Each row below holds a small network's activations on one input, seen along a few directions.
Each table varies a few parts of the input and shows all the possible inputs, shuffled.
Descriptions start from the smaller parts, as in this example, which fits no table here: one of 4 places along a line, together with either a single point or one of 9 places along a line or (one of 2 separate values, together with one of 5 places around a ring).
Shared parts are said once, and a part with two or three values counts as separate values.

Other details of the inputs vary at random and push rows far along two fixed directions, the same in every table; ignore that.

Table:
row 1: [-16   4   1 -11 -14  -1  -7 -27  17  -8  -3  -7]
row 2: [-10 -14  15  -7 -30 -15  -7 -36  14   9   7  -8]
row 3: [-17   9 -26   8   4  14  19  -2  -5  -6  -7  22]
row 4: [ 14  19 -19 -16  40   6   1  -3 -12 -28  -9   9]
row 5: [ -3   0  10  -6  -5 -22 -19 -21  -9  10  -5 -23]
row 6: [ 18   9  10  -2  11 -11  -3  21  -2  -1  15 -16]
row 7: [  9   0   3  -5   3   8 -12  10   2  17 -12  -7]
row 8: [-17  22 -20   1  -6  11  -1   8  14   0   9   0]
row 9: [ 36   2   1 -18  24 -12   1  31  -1   1  13  -5]
row 10: [ 11 -27  14   1  -2 -16  -6  17   2  -8 -16  -5]
row 11: [ 36 -19  -2 -15  28 -18  11  14  -4   6   1  14]
row 12: [  8  -1   7   8   3   9  -2  12 -17   7  -7  -4]
row 13: [-14  27 -17  11  17  26  14   7   0 -32  18  19]
row 14: [-26  25  -7  10   1  30  -6   1   6 -12 -13   5]
row 15: [ -6   3  13   5  -2 -15   2   3  13  -9  -7 -10]
row 16: [-18   8  -4   7 -16  15  13  -2  11 -19  20  11]
row 17: [ 24  -8  -5   2  11  13   1  13 -19  12  -5  12]
row 18: [-19  17 -16   2   6  10  11  -5  26 -20 -10  13]
row 19: [-28 -13  10  11 -33 -14  -4 -22  17  26   6  -2]
row 20: [ 48 -18  11  -9  23   4   7  22 -17   2  -1  10]
row 21: [-19  -6   4   3 -34  -7  -5 -36  -1  12   1  -6]
row 22: [-12  -1   4  11 -26  -5  -1  -3   1  14  23  -4]
row 23: [  7  12 -16  -8  15   8  11 -10 -20 -26  -8  10]
row 24: [ 13 -19  20   5   5 -29   0   8 -22  20  -3 -15]
row 25: [-27 -13  19  15 -35 -11   6 -18  15   1   3   2]
row 26: [ -6  14   2   5  -1  -7  -7  12  -1   4  13 -14]
row 27: [26 -9 -5 -5  5 -9  0 16 -5 26 18 -4]
row 28: [  1 -13   6  -5   0 -25  -4   4   4  23  -7 -17]
row 29: [ -8   0  23   3 -20   8 -14  -3  26   8  -7  -9]
row 30: [  2   9 -22  -7   8  16  10  13   6  -9  19  19]
row 31: [-13 -12   5   6 -22  14  -9  -9   9  18   2   3]
row 32: [ -1  -2  -4 -13  -9 -14 -13 -17   0  12 -10 -16]
row 33: [-12  19   7   7  -2  21  -6   5  13 -16 -13   0]
row 34: [-21  -7 -18  11  -7   9  -8   5   2  -9 -22   3]
row 35: [  7 -21   5 -13 -11 -19 -10 -22  -6  22   3  -7]
row 36: [-14  20 -17  15   4  16   9   6  -6 -14  14   4]
row 37: [-11   1   7   6  -1 -21  -5   2   0  10 -10 -17]
row 38: [ 30  -9 -10 -13  13  -4   8  -9 -18  -6  -2   9]
row 39: [-15   7 -15   1  -2  42   9  -2  18 -16  -4  28]
row 40: [ 25  -6  -8 -10  32  -9   4  -3 -32  -3  -3  -4]
row 41: [ 14 -19  32   7   6 -28   4   3  -6   3   4 -12]
row 42: [  5   9   0   1  17  28  11  15 -13 -22  -8  16]
Description of these inputs: one of 2 separate values, together with either a single point or (one of 4 separate values, together with one of 5 places around a ring).
- Changing only the choice among 2 separate values turns row 42 into row 12. The same change can be made to row 13. Which row results? => row 36
- Changing only the choice among 2 separate values turns row 31 into row 39. The same change can be made to row 26. Which row results? => row 6
- Change only the choice among 4 separate values in row 17. List by row number the other rows that result. => row 3, row 21, row 22
- Change only the place on the ring of 5 in row 1. List by row number the other rows that result. => row 2, row 4, row 23, row 38
- Change only the choice among 2 separate values in row 23. List by row number the other rows that result. => row 40
- Change only the choice among 4 separate values in row 27. List by row number the other rows that result. => row 19, row 31, row 35

Table:
row 43: [-25  -2   0  17 -26  17  -4  -4  16  11   9  11]
row 44: [-13   5 -17   2   3  19   2 -10  -7 -16 -20  10]
row 45: [ -2  16 -12   2  20  26   5  15   2  -5  -7  11]
row 46: [ 23 -13   2 -13  13 -23   4  -4 -13  20  -1  -4]
row 47: [ 25 -18  21 -12 -11 -31  -8  -3   0  27  16 -19]
row 48: [  3  -4 -19   2   7  24   9   4   7  -6  -1  31]
row 49: [-24   5 -19   5 -10   9  10 -20  -4 -12  -3  11]
row 50: [  1  15  -9   9  22  10   6  16  -9 -11   1   6]
row 51: [ 25 -16  24  -2  -3 -30 -11   1 -16   9   8 -22]
row 52: [ -3  11 -11  -1  16  24   9   5   9 -15 -13  18]
row 53: [  5   6 -17  -6  24  17   7  -2 -14 -11 -22  15]
row 54: [-18  10 -19   6   6   5   4 -14  -6 -20 -10   4]
row 55: [  1 -15  18  -3 -29 -19  -7 -13   4  15  18 -15]
row 56: [-18  10  -8   3  -6  12  12  -6  15  -8   2  17]
row 57: [ 28  -4  -7 -12  36 -18   2   5 -18   3 -10  -3]
row 58: [  3  15 -17   3  21  17  16  17 -11  -8   7  17]
row 59: [ 22 -20   8  -3  -9  -6  -5  -7  -3  21  11   5]
row 60: [-31  11  -6  10 -17   8   0  -7  19 -19   1   1]
row 61: [  1   2  14   9   1 -12  -8  10   1  12   7 -14]
row 62: [13 11 -9 -9 21 18  5  2 -2 -8 -7 11]
row 63: [ 9 -8 15 -1 -9  0 -6 -4 -7  0 -3 -8]
row 64: [-11  17 -32  -5  21  10   5  -7   3 -17 -12  10]
row 65: [ 10   9 -12  -6  13   8  14  -3 -11  -8   7  15]
row 66: [-27   9  11  16 -18  19  -4  -1   9  -2  -4  -1]
row 67: [ 23   1  -3 -14  18   4  -3   6   0   0  -4  -1]
row 68: [ 29  -6   0  -4  28 -11   5  21 -17 -10  -2   0]
row 69: [ 22 -16  31  -5  -8 -16 -11  -3  -9  16  -2 -15]
row 70: [ 19 -20  17 -13  -1 -25 -15  -1  -4  25 -12 -22]
row 71: [ 17 -16  24  -1  -7 -12 -16  20  -3  21   3 -21]
row 72: [ -7  14 -14   9  10  29   5  14  -4 -16  -6  12]
row 73: [ 27  -7 -14 -15  31 -17  -1  10 -20  -2  -7  -4]
row 74: [-39  -6  24  18 -49   6 -10 -18  20  -3  -5  -8]
row 75: [-13   3   1   0  -9  12  -3   1  18  -6  -8   3]
row 76: [-26  -1  -4  -2 -23  -7  -2 -24  14   9   0  -3]
row 77: [  4  16 -22   2  26  12   4  24  -6 -15   5   5]
row 78: [ -4   5 -24  -7  14  17   1  -3  -3 -13 -18  10]
row 79: [  8 -12  12  -6 -11 -17  -1   4  10  14   9  -6]
row 80: [ 17 -18  21  -3   2 -36 -10  -7 -16  15  -6 -21]
row 81: [  8 -15  14   1 -12 -13   4   3  -4   5   8  -4]
row 82: [ -5  12 -17   8   7  18  13  14  -8 -11  10  12]
row 83: [ -9  16 -13   7  16  14  11   4   1 -25  -7  16]
row 84: [-22  13   3   9 -14   4  -1 -18   5 -14   3  -1]
row 85: [  1 -16  15  -2 -13 -25  -1 -17 -10  18   0 -10]
row 86: [-29  16  -9   5 -18   9  -3 -17  13 -18   6  -2]
row 87: [-42   4  22  18 -41  -8  -9 -22  28   0   2 -13]
row 88: [ 18 -26  11 -12  -7 -33  -6  -5 -11  23   3 -16]
row 89: [  9   1 -17  -8  13   7  12  12   0 -11   5  15]
row 90: [ 12  -3  12   8   6 -13  -5  18 -13   3   7 -15]
row 91: [ -6  16 -20  -1  17  12   7   7  11 -21  -4  12]
row 92: [ 9  2  2 -1  9 -3  6 15 -3 13 12  0]
row 93: [-45   1  14  10 -40   1 -12 -35  21   8 -14 -10]
row 94: [-47   6  19  16 -49  10 -18 -12  33  12   2 -16]
row 95: [ 29 -10  -2 -12  23   3   0  23  -8  -4  -7   4]
row 96: [ 13   8 -22  -5  16  15  16   2 -15 -16   7  18]
row 97: [  4  -2   6   0   6  10   3   6   0  -8 -11   8]
row 98: [ 25 -18  27 -10  -9 -31  -4  -6  -5  28  15 -16]
row 99: [ 23 -11  20  -9  -2 -32 -15   0  -1  16   9 -26]
row 100: [-46   1  20  18 -50  -1   2 -25  22  -1   8  -3]
row 101: [-30  -1 -22   9 -20  21   1 -28  12  -1  -7  23]
row 102: [  6  -7  11  -5 -10   0 -11  -3   2   2   0  -9]
row 103: [-14   7  -9   4  -8  10   3  10   5  -1  14   2]
row 104: [  3  20 -22   1  28  12   3  22   0 -11   3   5]
row 105: [ 25  -8   8  -7   8 -16  -2  23  -4  24  15 -10]
row 106: [ 35   1  -1 -12  33 -13   2   9 -14   0   3  -3]
- Changing only one part turns row 98 into row 56. The same change can be made to row 96. Which row results? => row 81
- Changing only one part turns row 85 into row 58. The same change can be made to row 76. Which row results? => row 105
- Describe the family of inputs behind these rows. => one of 4 places along a line, together with either a single point or (one of 3 separate values, together with one of 5 places around a ring)
- Change only the place on the ring of 5 in row 95. List by row number the other rows that result. => row 52, row 74, row 75, row 97
- Change only the place on the ring of 5 in row 70. List by row number the other rows that result. => row 44, row 53, row 78, row 93
- A walk changes only the place on the line of 4. It starts at row 101 and steps to row 59. List the rest of the walk in order. => row 48, row 43
- Change only the choice among 3 separate values in row 57. List by row number the other rows that result. => row 46, row 93

Table:
row 107: [-18   6  15  12 -13   8 -12   2   9   8  -2  -8]
row 108: [ -8   7   3   3   2  15  -3  -9   4 -14 -15   2]
row 109: [-14   1 -13  -2  -3  10  -2 -12  10   2 -10   4]
row 110: [-11  21 -24  -1  11  13  15 -12  -6 -27  -5  15]
row 111: [ 28  -1 -13  -8  24   1  20  15 -14   0  12  16]
row 112: [-21   0  18   9 -31 -11 -16  -4  17  15   3 -23]
row 113: [15 -4  0 -1  8 15 -2 15 -1 -3  3 19]
row 114: [ 11 -13  20   1  -9 -14 -10  -3 -13   0  -6 -12]
row 115: [ -4  -5   5   1 -19  -6  -3  -9  14   8  18   2]
row 116: [ 26 -12  -2  -6  21   2  -2   9 -12   9 -16   5]
row 117: [  1  -8   1  -1 -11 -18   3 -14  -9  14   0  -4]
row 118: [  0  -4   9  -6  -3  -5  -6 -11   9   1  -9 -15]
row 119: [-18  24 -15   8  16  13  13  21  11 -35  -4   7]
row 120: [-10 -11  17  10 -27   6   0  -6   8   5  13  -3]
row 121: [ 39 -26   9 -10  18 -19  -3  13 -27  18  -6  -4]
row 122: [ 52 -20   7 -18  25 -13   3  25  -4  18   6  -2]
row 123: [-18   3 -16  -4  -6   1  -1 -15   5  -1  -2   8]
row 124: [-12  19 -19  11  16  24  10  10  -5 -19  -2  14]
row 125: [-26   2  14   0 -30 -15 -10 -26  15   2   2 -17]
row 126: [-15  26 -30  -1  17  18   7   7   0 -15   6  11]
row 127: [  4  -4  13   4  -4 -25   0   6 -11  12  13 -15]
- Describe the family of inputs behind these rows. => either a single point or (one of 4 separate values, together with one of 5 places around a ring)
